A small network was trained on made-up records. Each row is its average activation on records with the value named, seen along a few directions.
Values that are neighbours, or in one group, have similar rows; names and order tell nothing.

Other fields shift rows strongly along two fixed directions, in all tables alike. That doesn't count.
To show where, the next rows are all for the same value of a field, averaged over different records:
[-1.95 -1.18  3.53  1.70 -0.88  1.03  0.04 -0.70 -0.22 -1.36  1.37 -3.58]
[ 1.93  2.83 -3.90 -2.14 -1.15 -2.79  2.96 -0.95 -1.31  3.09  0.02  0.93]
[-1.46 -1.08  2.37  4.47 -6.11  0.74  4.17 -1.39  0.22 -0.79  3.70 -6.62]
[-3.72 -2.77  6.13  1.98  1.56  2.47 -2.87 -0.13  0.58 -2.83  1.59 -3.54]
[ 4.40  5.05 -8.41 -4.93 -0.36 -5.02  4.15 -0.94 -1.33  5.36 -0.73  3.57]
[ 1.65  2.79 -4.40 -7.16  7.33 -3.71 -2.89  0.04 -1.11  2.58 -2.66  7.03]
[-1.93 -0.83  2.06 -3.62  7.23 -0.65 -5.15  0.14 -0.47 -1.42 -0.95  3.97]
[-4.35 -2.91  6.70 -1.16  8.51  1.82 -7.23  0.96  0.30 -3.27 -0.74  1.52]

T, 14 values:
t7: [ 3.55 -0.26 -5.21 -0.07 -1.15 -0.64  1.59  0.66 -0.86  2.38 -1.15  2.02]
t3: [ 3.19  2.78 -4.67 -1.81 -3.00 -2.68  4.88 -1.39 -1.24  3.78  0.32 -0.67]
t8: [ 0.67  1.53 -2.14 -1.37 -0.93 -1.98  1.95 -1.05 -0.51  1.74  0.70 -0.16]
t11: [ 0.16 -0.57  0.46  3.78 -3.37  2.16  0.06  1.53  2.05 -2.76 -0.48 -0.73]
t13: [ 0.48 -1.14  1.01  2.02  0.11  2.12 -2.04  1.89  2.01 -2.55 -2.05  1.80]
t4: [ 0.77 -2.38 -0.14  3.18 -4.50  0.60  3.26 -0.71 -0.48  1.37  2.48 -4.14]
t12: [-0.47  2.03  0.23 -2.03  2.68  0.34 -2.56  1.13  1.39 -1.48 -3.17  4.73]
t6: [-1.15 -4.43  3.73  4.27 -1.68  2.21 -0.34 -0.25 -0.72 -0.79  1.87 -4.68]
t14: [-2.86 -1.89  4.48  0.23  4.09  2.22 -5.36  0.87  0.41 -3.73 -1.35  1.41]
t1: [-0.61  1.90  0.89  3.03 -5.66  1.63  3.02  0.48  2.46 -1.58  0.41 -2.56]
t5: [-1.79 -1.02  3.15  2.50 -3.31  0.89  0.98 -0.95 -0.07 -0.35  2.78 -4.18]
t10: [ 1.81  1.60 -3.13  1.05 -4.82 -0.43  3.98 -0.16  0.10  1.35  0.56 -1.27]
t9: [ 0.63  1.69 -1.57 -1.95 -0.72 -1.16  1.78 -0.82 -0.29  1.78  0.56 -0.24]
t2: [ 1.04 -1.74 -1.17 -1.96  6.13  0.81 -4.36  1.74 -0.91 -0.53 -3.07  5.38]
Each value of T is a pair of two hidden parts, and every pair occurs once (2 first parts, 7 second parts).
Changing only the second part turns t6 into t13. t4 has the same second part as t6; what does that change turn t4 into?
Answer: t11
Changing only the second part turns t12 into t10. t1 has the same second part as t12; what does that change turn t1 into?
Answer: t14
Changing only the second part turns t3 into t5. t8 has the same second part as t3; what does that change turn t8 into?
Answer: t9

V, 20 values:
v6: [ 1.12  2.51 -2.51 -3.15  0.90 -2.01  1.36 -0.65 -1.13  2.53 -0.65  1.71]
v9: [-0.15 -2.32  1.59  3.12 -2.69  0.85  1.21 -0.66 -0.87 -0.36  1.85 -4.00]
v14: [ 0.02  2.06 -1.46 -2.81  3.11 -0.47 -1.73  0.95  0.41 -0.44 -1.60  3.56]
v15: [-3.93 -4.78  7.19  0.77  6.97  3.79 -8.60  1.86  1.39 -4.89 -1.62  2.07]
v3: [-0.12 -1.40  1.06  3.13 -1.60  2.06 -0.89  1.36  0.91 -2.22 -0.13 -0.94]
v18: [ 0.26 -0.84 -0.24 -3.44  5.64 -0.45 -3.47  0.71 -0.26  0.40 -2.04  3.39]
v19: [-3.00 -3.17  4.37  4.24 -2.81  2.81  1.26 -1.18 -0.38 -1.75  3.54 -5.61]
v1: [ 4.02  4.89 -7.56 -5.08 -0.57 -6.02  4.73 -1.81 -1.71  6.03 -0.44  2.69]
v17: [ 1.14  1.02 -2.09  1.15 -3.04 -0.05  1.90  0.36  0.33  0.17 -0.75 -0.03]
v7: [ 0.44 -0.24 -0.26 -0.34  1.45  0.11 -0.57  0.82  0.43  0.00 -0.84  1.98]
v11: [ 0.26 -1.74 -0.08  3.77 -4.85  0.90  3.39 -0.35 -0.09  0.11  1.60 -3.85]
v4: [ 2.57  3.26 -4.78 -1.55 -2.44 -2.51  3.89 -0.96 -0.88  2.66  0.84  0.19]
v13: [-3.30 -1.96  5.92  2.25  1.35  2.33 -3.06  0.21  1.82 -3.85  0.20 -1.91]
v16: [-0.51  0.94  0.38 -3.01  2.96 -0.60 -1.80  0.14  0.02 -0.40 -1.38  3.26]
v20: [-0.24 -0.12  0.47 -1.14  3.26  1.38 -3.49  1.20  0.57 -1.26 -2.07  3.59]
v8: [ 0.07  1.33 -1.22 -2.28 -0.17 -1.41  1.10 -0.90 -0.78  1.97  1.09 -0.18]
v2: [-0.55 -1.37  1.59 -1.60  5.31 -0.17 -3.89 -0.07 -0.76  0.45  0.05  1.49]
v10: [ 0.85  0.81 -1.60  2.53 -5.00  0.09  3.57 -0.63  0.39  0.55  0.98 -2.78]
v5: [ 1.38  2.72 -3.19 -1.76  0.74 -2.32  0.39  0.74  0.61  0.66 -1.99  3.29]
v12: [-0.33 -1.58  2.41  5.20 -8.51  1.68  4.68 -1.15 -0.02 -0.36  3.37 -7.91]
Each value of V is a pair of two hidden parts, and every pair occurs once (4 first parts, 5 second parts).
Changing only the second part turns v6 into v11. v1 has the same second part as v6; what does that change turn v1 into?
Answer: v9
Changing only the second part turns v12 into v18. v10 has the same second part as v12; what does that change turn v10 into?
Answer: v7
Changing only the second part turns v16 into v13. v14 has the same second part as v16; what does that change turn v14 into?
Answer: v5
